Each row below holds a small network's activations on one input, seen along a few directions.
In each table, some parts of the input vary, and every possible input appears once, in random order.
Descriptions start from the smaller parts, as in this example, which fits no table here: one of 6 places along a line, together with either a single point or one of 11 places along a line or (one of 3 separate values, together with one of 5 places around a ring).
Shared parts are said once, and a part with two or three values counts as separate values.

Rows:
x1: [5, -32, 1, 13, -28, 23, -13, -57, -11, 16, 21]
x2: [5, 2, 8, 0, -4, -11, -1, 17, -1, -5, -22]
x3: [-6, 1, -4, 6, 16, -12, 1, 17, 13, 1, 0]
x4: [2, 12, 10, -1, -5, 0, 9, 26, -3, -1, -8]
x5: [5, -18, 3, 10, -22, 40, -6, -55, -23, 8, 26]
x6: [4, -26, 0, 15, -27, 27, -10, -57, -13, 14, 21]
x7: [8, -24, -3, 14, -25, 34, -11, -56, -16, 12, 22]
x8: [-3, 1, -2, -1, 19, -10, -6, 10, 7, -10, -5]
x9: [-7, -3, -15, -15, -11, 15, 5, -49, -2, 13, 25]
x10: [-10, -8, -19, -11, -15, 12, 5, -51, 0, 18, 22]
x11: [3, 4, 6, -11, 13, 2, -6, 15, -7, -14, -11]
x12: [-1, 15, 0, 5, 2, -7, 9, 25, 3, 1, 1]
x13: [4, -6, 5, -5, 13, -10, -8, 11, 4, -7, -18]
x14: [-4, 11, -3, 2, 16, -7, 2, 18, 7, -6, 6]
x15: [-3, 14, 2, 3, 3, -1, 10, 26, 1, 1, 2]
x16: [8, -1, 11, -1, 1, -15, -2, 15, 1, -1, -21]
x17: [4, 12, 7, 1, -7, -7, 8, 24, -1, -1, -9]
x18: [-2, 4, -1, -5, 18, -5, -4, 12, 5, -15, -1]
x19: [-1, 4, 2, 9, 2, -15, 8, 21, 13, 5, -3]
x20: [-7, 9, -4, 1, 13, -2, 6, 19, 3, -9, 7]
x21: [-1, 10, -3, 7, -1, -9, 9, 23, 7, 1, -1]
x22: [8, 6, 7, -3, -2, -9, -1, 18, -5, -5, -19]
x23: [-3, 9, 0, 8, 2, -9, 6, 24, 9, 6, -4]
x24: [8, 7, 10, -5, -1, -7, 0, 18, -4, -8, -17]
x25: [-3, -4, -1, -1, 21, -11, -6, 10, 9, -7, -7]
x26: [5, 4, 5, -9, 12, -5, -7, 13, -3, -13, -12]
x27: [3, 9, 7, 5, -7, -12, 5, 23, 2, 5, -14]
x28: [-3, 8, -6, 4, 14, -9, 1, 17, 9, -4, 4]
x29: [-12, -18, -16, -8, -13, 6, 4, -53, 5, 21, 18]
x30: [3, 0, 3, -4, 9, -9, -8, 12, 0, -10, -17]
x31: [-1, 2, -4, -3, 17, -7, -5, 11, 6, -14, -2]
x32: [4, 10, 5, 4, -8, -9, 7, 23, 1, 1, -11]
x33: [5, -1, 2, -7, 10, -3, -7, 13, 1, -13, -15]
x34: [3, 3, 7, 6, -7, -15, 6, 21, 6, 5, -14]
x35: [-10, -2, -13, -16, -11, 19, 6, -49, -7, 12, 28]
x36: [8, -20, 1, 11, -23, 36, -8, -55, -19, 10, 23]
x37: [6, 8, 12, -8, 1, 0, 0, 20, -10, -7, -16]
x38: [-7, 3, -5, 6, 12, -8, 1, 18, 12, -3, 0]
x39: [-3, 6, 0, -7, 21, -2, -4, 12, -1, -15, 1]
x40: [-13, -11, -16, -8, -16, 10, 4, -51, 2, 20, 18]
What is each input in this table made of? -> one of 5 places along a line, together with either one of 2 separate values or one of 6 places around a ring
Changing only the place on the line of 5 turns x5 into x7. The same change can be made to x11. Which row results? -> x33
Changing only the place on the line of 5 turns x17 into x27. The same change can be made to x14. Which row results? -> x38
Change only the choice among 2 separate values in x5. List by row number the other rows that result. -> x35
Change only the place on the ring of 6 in x4. List by row number the other rows that result. -> x11, x15, x20, x37, x39
List by row number the other rows that have the place on the line of 5 in common with x16. -> x1, x3, x13, x19, x25, x29, x34

Rows:
x41: [-7, -13, -6, -10, -30, 27, 11, -52, -15, 17, 26]
x42: [-3, 9, -13, 5, -12, -22, 7, 21, 19, 9, -9]
x43: [-7, -14, -7, -2, -26, 34, 8, -50, -16, 6, 38]
x44: [10, 12, 19, 14, -2, 11, 5, 36, -11, -2, -9]
x45: [-14, 4, -10, -9, 23, -30, 13, 11, 26, 5, 2]
x46: [-10, -31, -8, 9, -22, 14, -2, -53, -5, 7, 25]
x47: [10, 3, 18, 21, 3, 6, -2, 35, -3, -7, -10]
x48: [-6, 17, -13, 17, -6, -2, 7, 28, 8, 4, 6]
x49: [-2, 5, -13, -27, 22, -13, -6, 6, -1, -16, -19]
x50: [9, -12, 0, -6, -20, 17, -11, -57, -10, 22, 6]
x51: [12, 14, 22, 7, -7, 5, 8, 34, -9, 3, -19]
x52: [-4, 7, -14, 12, -5, -16, 4, 23, 18, 3, 0]
x53: [7, -3, 22, 10, 8, -7, -12, 29, -5, -17, -16]
x54: [-9, -21, -5, -10, -31, 14, 6, -55, -10, 21, 14]
x55: [-16, 20, -5, -5, 26, -6, 15, 19, 9, 0, 21]
x56: [9, -17, -4, 13, -8, 30, -18, -52, -12, 5, 29]
x57: [13, -1, 18, 13, -5, -10, 0, 30, 5, 2, -29]
x58: [-17, 4, -10, 0, 28, -22, 8, 13, 27, -1, 11]
x59: [-6, -4, -17, -11, 31, -9, -15, 9, 9, -25, -11]
x60: [9, -10, 19, 7, 6, -16, -13, 26, 1, -13, -24]
x61: [-3, 13, -9, -23, 23, -1, -4, 9, -5, -23, -12]
x62: [0, 26, -9, 3, -14, -5, 17, 27, 1, 11, -2]
x63: [-8, -23, -9, 8, -22, 27, 3, -50, -11, 2, 38]
x64: [7, -23, -4, 13, -9, 17, -20, -55, -6, 11, 17]
x65: [11, 6, 23, 2, 8, 0, -3, 29, -17, -20, -10]
x66: [12, 1, 21, -8, -5, -18, -3, 23, -7, -6, -32]
x67: [11, -8, -4, 2, -14, 37, -11, -51, -18, 12, 29]
x68: [10, -4, 17, 21, 1, -4, -6, 32, 5, -1, -20]
x69: [6, -23, -2, 5, -15, 11, -18, -57, -6, 21, 5]
x70: [15, 7, 19, 4, -9, -6, 6, 30, -3, 3, -28]
x71: [-11, -30, -9, -2, -26, 7, 2, -56, -4, 18, 14]
x72: [10, -8, 18, -1, 0, -23, -8, 23, 1, -8, -32]
x73: [-5, 11, -10, -16, 29, 6, -10, 11, -5, -30, -3]
x74: [-1, 17, -11, -2, -15, -18, 14, 22, 11, 14, -7]
x75: [11, -6, 0, -5, -19, 32, -7, -55, -15, 19, 17]
x76: [-13, 23, -4, -13, 20, -12, 22, 15, 11, 6, 10]
x77: [-3, 26, -8, 10, -11, 1, 13, 28, 2, 3, 7]
x78: [-11, 12, -8, -17, 23, -25, 19, 11, 18, 10, 2]
x79: [-16, 10, -7, 1, 34, -10, 10, 16, 20, -3, 21]
x80: [-2, -5, -11, -18, 23, -17, -13, 10, 11, -22, -19]
x81: [11, 8, 24, -5, -3, -8, -2, 27, -13, -9, -25]
x82: [-6, 2, -10, -9, 29, 2, -14, 14, 6, -32, -2]
Changing only one part turns x56 into x67. The same change can be made to x63. Which row results? -> x43
What is each input in this table made of? -> one of 6 places around a ring, together with either one of 2 separate values or one of 5 places around a ring
Change only the place on the ring of 5 in x77. List by row number the other rows that result. -> x44, x55, x65, x73
Change only the place on the ring of 6 in x72. List by row number the other rows that result. -> x53, x60, x65, x66, x81

Rows:
x83: [20, -8, 27, 8, -24, -4, -8, 12, -13, 7, -33]
x84: [-11, -22, -19, -6, -1, 1, -5, -54, 9, 11, 16]
x85: [-5, 9, -6, 11, -32, 11, 21, -11, 1, 24, 22]
x86: [-16, -3, -20, 1, 1, 14, 5, -37, 5, 12, 42]
x87: [20, -13, 21, 3, 0, -2, -24, 17, -14, -18, -32]
x88: [-11, 13, -10, -20, 34, -50, 5, 43, 29, -12, -25]
x89: [4, -12, -6, 1, -34, -2, 4, -27, 1, 27, -5]
x90: [-11, 1, -7, -8, 18, 26, -2, -24, -7, -14, 26]
x91: [-20, 35, -19, -6, 40, -24, 20, 60, 28, -12, 1]
x92: [0, -14, -4, -18, 17, 9, -16, -39, -7, -11, 4]
x93: [15, 3, 18, 14, 4, 14, -9, 33, -16, -19, -10]
x94: [13, 12, 25, 20, -23, 7, 8, 26, -16, 4, -7]
Changing only one part turns x89 into x85. The same change can be made to x84. Which row results? -> x86
What is each input in this table made of? -> one of 2 separate values, together with either a single point or one of 5 places around a ring
Change only the choice among 2 separate values in x93. List by row number the other rows that result. -> x87
Change only the choice among 2 separate values in x83. List by row number the other rows that result. -> x94

Rows:
x95: [35, -23, 40, 3, -12, 12, -22, -29, -34, -6, -21]
x96: [-20, -14, -21, 30, -12, -11, 5, -48, 32, 32, 20]
x97: [35, -5, 2, 3, 28, 1, -23, 25, 4, -21, -49]
x98: [-7, 9, 12, 20, 19, -1, 0, 52, 6, -33, 13]
x99: [1, 47, -15, -5, -2, -17, 13, 40, 10, -7, 13]
x100: [24, 23, 20, 2, -42, 18, 8, -3, -30, 24, 8]
x101: [8, 6, -2, 25, 7, -28, 19, 30, 29, 28, -32]
x102: [-9, 3, -1, 14, 16, -54, 10, 28, 36, 17, -2]
x103: [-13, -28, -31, -8, -34, 5, 2, -36, 12, 12, 20]
x104: [-17, -2, 8, 7, 45, 18, 9, 7, -19, -12, 41]
x105: [21, -11, 51, 30, -24, 33, -6, 3, -29, -4, 5]
x106: [-13, 7, -10, -23, 10, -31, -10, 22, -3, -25, -21]
x107: [-6, -3, -9, -24, 1, -37, 16, 31, 18, -9, -5]
x108: [-14, -20, -35, -9, -26, 10, -22, -41, -9, -3, 4]
x109: [13, -23, 29, -9, -44, 2, 23, -21, -21, 17, -8]
x110: [12, -12, 35, 21, -26, -15, 8, -16, -7, 42, -6]
x111: [-6, 7, -3, -10, -8, -4, -12, 30, -10, -7, -46]
x112: [-23, 0, -11, -43, 27, 10, -7, -26, -8, -10, 5]
x113: [10, -10, 28, -11, -37, 8, -5, -27, -37, 4, -23]
x114: [-2, 18, -42, 8, -36, 25, -4, -23, 1, 18, 41]
x115: [10, -3, -7, -10, -7, -11, 24, 33, 16, 4, -32]
x116: [14, 41, -11, 3, -8, 11, 22, 46, 7, 6, -10]
x117: [2, 7, 19, 32, 3, 23, -4, 58, -3, -12, -11]
x118: [-12, -10, -5, 42, -12, 42, -2, -27, -1, -20, 32]
x119: [-23, -5, 1, -6, 34, -15, 8, -19, 30, 39, 31]
x120: [-9, 43, -18, -21, 23, 13, 19, -9, -5, 10, 36]
x121: [5, -24, -19, 13, 5, 17, -36, -57, 3, -26, -3]
x122: [-19, -7, -8, -42, 19, 4, 17, -19, 14, 7, 20]
x123: [8, -4, 1, -8, 36, -33, -34, 23, 3, -40, -19]
x124: [-2, -8, 3, -24, 58, 4, -17, -28, -6, -23, 1]
Changing only one part turns x108 into x112. The same change can be made to x121. Which row results? -> x124
What is each input in this table made of? -> one of 5 places around a ring, together with either one of 2 separate values or one of 4 places along a line
List by row number the other rows that have the place on the ring of 5 in common with x117. -> x97, x101, x111, x115, x116
A walk changes only the place on the ring of 5. It starts at x103 and steps to x122. List the rest of the walk in order. -> x107, x115, x109

Rows:
x125: [2, 8, 5, 5, 8, -15, 0, 34, 5, -12, -11]
x126: [8, -13, -1, -4, -2, 14, -9, -33, -8, -5, 7]
x127: [5, -11, 1, 5, -16, 10, -8, -27, -10, 3, 3]
x128: [4, -15, 4, 0, -10, 15, -11, -27, -11, 1, 3]
x129: [-1, 10, 4, -1, 13, -15, -1, 30, 4, -6, -18]
x130: [5, 13, 10, 4, 3, -13, 8, 38, 2, -3, -20]
x131: [-29, 15, -38, -18, 33, -18, 14, -2, 31, 3, 29]
x132: [8, -10, 4, 7, -22, 18, -7, -21, -11, 4, 5]
x133: [-1, 6, 4, -5, 20, -12, -1, 28, 5, -9, -17]
x134: [10, -6, 13, 14, -32, 18, 0, -14, -15, 13, 5]
x135: [1, 8, 2, -10, 26, -16, 1, 22, 5, -14, -13]
x136: [5, 15, 17, 8, -3, -11, 8, 42, 1, 2, -19]
x137: [-25, -10, -33, -13, 7, 10, 10, -55, 16, 15, 44]
x138: [10, -9, 9, 9, -26, 15, -3, -17, -15, 9, 1]
Changing only one part turns x137 into x131. The same change can be made to x127. Which row results? -> x129
What is each input in this table made of? -> one of 2 separate values, together with either a single point or one of 6 places along a line
Change only the place on the line of 6 in x132. List by row number the other rows that result. -> x126, x127, x128, x134, x138
